Small tables with named rows and columns. After each table, cells are looked up by row and column.

mav =
	tafadi	mag	rapasuk	gadu	kuz	laz	zukofet	nenepo
soz	0.967	0.120	7.202	3.496	-4.967	-3.907	-4.701	8.086
rov	8.019	-0.185	4.911	1.573	-5.630	-5.703	-3.790	8.634
vosek	-1.227	-3.482	4.242	6.033	3.113	6.506	1.180	-2.469
pomiluv	3.080	-4.467	4.432	6.167	1.343	2.875	5.556	-3.683
sebuge	6.561	-3.277	6.022	-3.279	3.638	2.720	-6.668	-3.453
fiv	6.248	7.118	-6.799	0.887	0.654	4.789	3.736	0.151
forobi	5.581	-5.046	-4.877	0.059	-3.513	-0.464	6.716	4.409
zelinov	-2.135	5.266	2.789	-4.228	-6.107	5.066	5.699	-0.807
safozok	1.947	-3.925	-0.286	-1.574	7.841	6.104	5.663	7.489
gipifa	2.258	3.131	-6.601	5.387	8.192	5.545	-0.771	6.759
donat	-1.629	2.071	-0.599	-1.845	3.661	-5.590	-2.163	1.634
rap	-5.338	-5.432	-0.757	4.172	-3.928	1.160	-4.314	-3.184
bokopo	-3.114	5.042	-1.674	6.325	-2.185	-2.013	-1.171	-7.020

donat, tafadi -> -1.629
forobi, nenepo -> 4.409
soz, tafadi -> 0.967
soz, nenepo -> 8.086
donat, gadu -> -1.845
rap, laz -> 1.160
pomiluv, mag -> -4.467
soz, mag -> 0.120
vosek, tafadi -> -1.227
sebuge, nenepo -> -3.453
Row with the largest zukofet: forobi

fam
fields: foga, bizen
daberet: [64.2, 55.4]
sefuno: [42.6, 68.3]
lopuru: [73.8, 28.0]
duz: [30.5, 48.8]
fuzeku: [35.5, 88.9]
vevep: [72.3, 20.5]

vevep, bizen: 20.5
lopuru, bizen: 28.0
lopuru, foga: 73.8
duz, bizen: 48.8
sefuno, foga: 42.6
duz, foga: 30.5
Row with the largest bizen: fuzeku

Table vakebev
cols = runu, tubaza, kizir, muvis, pupub, nutimev
rakubu: [194, 105, 172, 110, 135, 113]
femeg: [183, 86, 160, 108, 146, 113]
moz: [127, 53, 146, 85, 146, 132]
rul: [92, 73, 131, 112, 145, 168]
vodug: [102, 66, 141, 102, 142, 154]
pef: [86, 75, 150, 92, 128, 162]
pif: [117, 62, 171, 91, 127, 127]
nok: [185, 76, 170, 93, 140, 102]

What is the tubaza of vodug in vakebev? 66
What is the kizir of femeg in vakebev? 160
What is the tubaza of rakubu in vakebev? 105
What is the tubaza of pef in vakebev? 75
What is the muvis of rul in vakebev? 112
What is the muvis of moz in vakebev? 85
What is the muvis of nok in vakebev? 93
What is the pupub of femeg in vakebev? 146
What is the pupub of pif in vakebev? 127
What is the pupub of rakubu in vakebev? 135
Which row has the largest nutimev? rul

kisobu:
        pekimaz  lumapib  pugagab   vur  ladila   rep   das  bulu
bipite      444       65     -180   230     323   208   232  -157
nifi        469      265     -315   535    -235   221   -29  -305
zati       -533       90     -448  -555    -273  -617   -21  -137
gep         558      138      530   288     175   655  -406   158

gep, rep: 655
zati, lumapib: 90
bipite, ladila: 323
nifi, das: -29
bipite, pugagab: -180
nifi, bulu: -305
gep, pekimaz: 558
bipite, das: 232

bavolo =
,gibipab,febu,riv,sumoz
misu,-0.9,-1.3,2.1,-1.6
vid,-0.6,4.9,4.4,-0.6
dop,-0.5,-3.2,2.0,0.8
gedobo,1.5,3.3,0.9,0.7
vazat,1.2,0.8,-2.3,-1.1
luz,2.3,-3.5,8.1,0.9
navub,1.2,9.7,1.3,1.6
kotaso,0.8,5.6,-5.1,-0.7
kubika,-2.1,4.3,-1.0,-0.6
kuga,0.2,4.2,-2.1,0.0
lelo,2.2,-6.1,-2.5,4.1

What is the riv of gedobo in bavolo?
0.9
What is the sumoz of navub in bavolo?
1.6
What is the febu of lelo in bavolo?
-6.1
What is the sumoz of gedobo in bavolo?
0.7
What is the riv of vazat in bavolo?
-2.3
What is the gibipab of gedobo in bavolo?
1.5
What is the gibipab of kuga in bavolo?
0.2
What is the sumoz of lelo in bavolo?
4.1
Row with the largest febu: navub

Table ledos
	mugote	lil	nusas	direpu	kek	zavem	dolamim	rased
kel	125	87	95	133	179	140	155	167
zenep	157	61	164	43	138	130	99	131
geb	104	64	49	86	100	89	181	139
zor	88	66	145	166	122	141	127	84
mava	164	85	85	114	64	71	125	165
depu	148	110	164	128	82	49	63	160
lut	148	145	50	156	160	139	89	120
revul	135	151	171	76	131	121	66	73
bup	159	69	196	177	76	130	165	70
desuru	50	95	103	33	153	65	78	115
tokug	70	63	62	159	71	98	94	61

rased of depu is 160
direpu of geb is 86
dolamim of kel is 155
dolamim of revul is 66
zavem of kel is 140
zavem of tokug is 98
direpu of desuru is 33
rased of kel is 167
dolamim of desuru is 78
zavem of revul is 121
kek of revul is 131
dolamim of tokug is 94
dolamim of depu is 63
direpu of mava is 114
mugote of tokug is 70
Row with the largest zavem: zor

kob:
         vin  til  nok  rulu  zeka  dupovan  golivup  dom  bes
zuf      255   64   65   186    42      122       71  121  146
fal      134  154  173    67   162       84      146  161  201
kenevas  105  101  191   102   100       72       64  120  237

zuf, til -> 64
kenevas, dupovan -> 72
zuf, golivup -> 71
zuf, dupovan -> 122
zuf, rulu -> 186
zuf, vin -> 255
kenevas, bes -> 237
zuf, zeka -> 42
fal, til -> 154
fal, vin -> 134
kenevas, golivup -> 64
zuf, bes -> 146
kenevas, til -> 101
fal, bes -> 201
fal, dom -> 161
kenevas, rulu -> 102
fal, nok -> 173
fal, golivup -> 146
Row with the largest bes: kenevas

navebar
|  | fulagid | tebobi | vob | dozap | feg | nog | ruzan | zaniv | mav |
|---|---|---|---|---|---|---|---|---|---|
| segat | 3.4 | -1.8 | 4.5 | 0.9 | 2.0 | 4.3 | 0.6 | -0.6 | 0.6 |
| guges | -2.9 | 3.4 | 4.9 | 2.0 | -4.3 | -4.0 | 0.1 | -4.6 | 0.2 |
| ruzasub | 0.0 | 2.3 | 0.2 | 2.1 | 0.3 | -0.4 | 1.6 | 1.9 | 1.4 |
| pup | 0.9 | 3.4 | 3.0 | 5.8 | -5.0 | -2.3 | 6.8 | 4.5 | 6.3 |
| lis | 7.7 | -2.1 | -2.6 | 4.0 | 2.1 | 4.6 | 5.5 | 0.6 | 0.7 |
| mumug | -4.2 | 2.5 | 4.8 | -3.0 | 5.1 | 1.4 | -2.8 | 5.7 | 4.1 |
| razu | -3.3 | 1.0 | 0.6 | -1.4 | -1.7 | -3.4 | 6.0 | 5.1 | 9.7 |
| toset | 0.9 | -5.8 | -3.4 | -8.6 | 9.6 | 5.0 | -5.1 | -4.4 | -4.3 |
| sebu | 6.1 | -6.3 | 6.2 | 0.2 | 2.0 | 7.2 | -1.5 | -4.5 | -3.3 |

lis, tebobi => -2.1
razu, dozap => -1.4
ruzasub, nog => -0.4
razu, nog => -3.4
mumug, mav => 4.1
lis, mav => 0.7
sebu, zaniv => -4.5
lis, zaniv => 0.6
pup, zaniv => 4.5
toset, fulagid => 0.9
razu, fulagid => -3.3
segat, zaniv => -0.6
pup, dozap => 5.8
lis, ruzan => 5.5

Table pebol
|  | fidoseb | fizon | dak | fekava | bobibon | bizet | zet | mul |
|---|---|---|---|---|---|---|---|---|
| tif | 116 | 139 | 173 | 201 | 170 | 153 | 146 | 82 |
| lat | 155 | 136 | 54 | 126 | 146 | 143 | 55 | 134 |
| befubug | 165 | 90 | 51 | 117 | 150 | 103 | 32 | 115 |
| futeb | 105 | 114 | 196 | 176 | 106 | 24 | 155 | 172 |
| lav | 165 | 220 | 53 | 54 | 90 | 213 | 110 | 131 |
| sabalis | 85 | 230 | 94 | 147 | 94 | 158 | 171 | 103 |
| fifam | 198 | 117 | 115 | 151 | 149 | 202 | 106 | 88 |
| dad | 214 | 136 | 95 | 135 | 66 | 169 | 141 | 170 |
| sugima | 129 | 78 | 108 | 115 | 105 | 32 | 108 | 61 |
| rofo | 73 | 101 | 207 | 120 | 217 | 36 | 135 | 147 |
| pumu | 104 | 161 | 76 | 126 | 99 | 112 | 134 | 87 |
| vepas | 132 | 97 | 114 | 54 | 194 | 125 | 136 | 127 |

tif, fekava -> 201
vepas, fizon -> 97
pumu, fidoseb -> 104
dad, bizet -> 169
dad, fidoseb -> 214
sugima, fekava -> 115

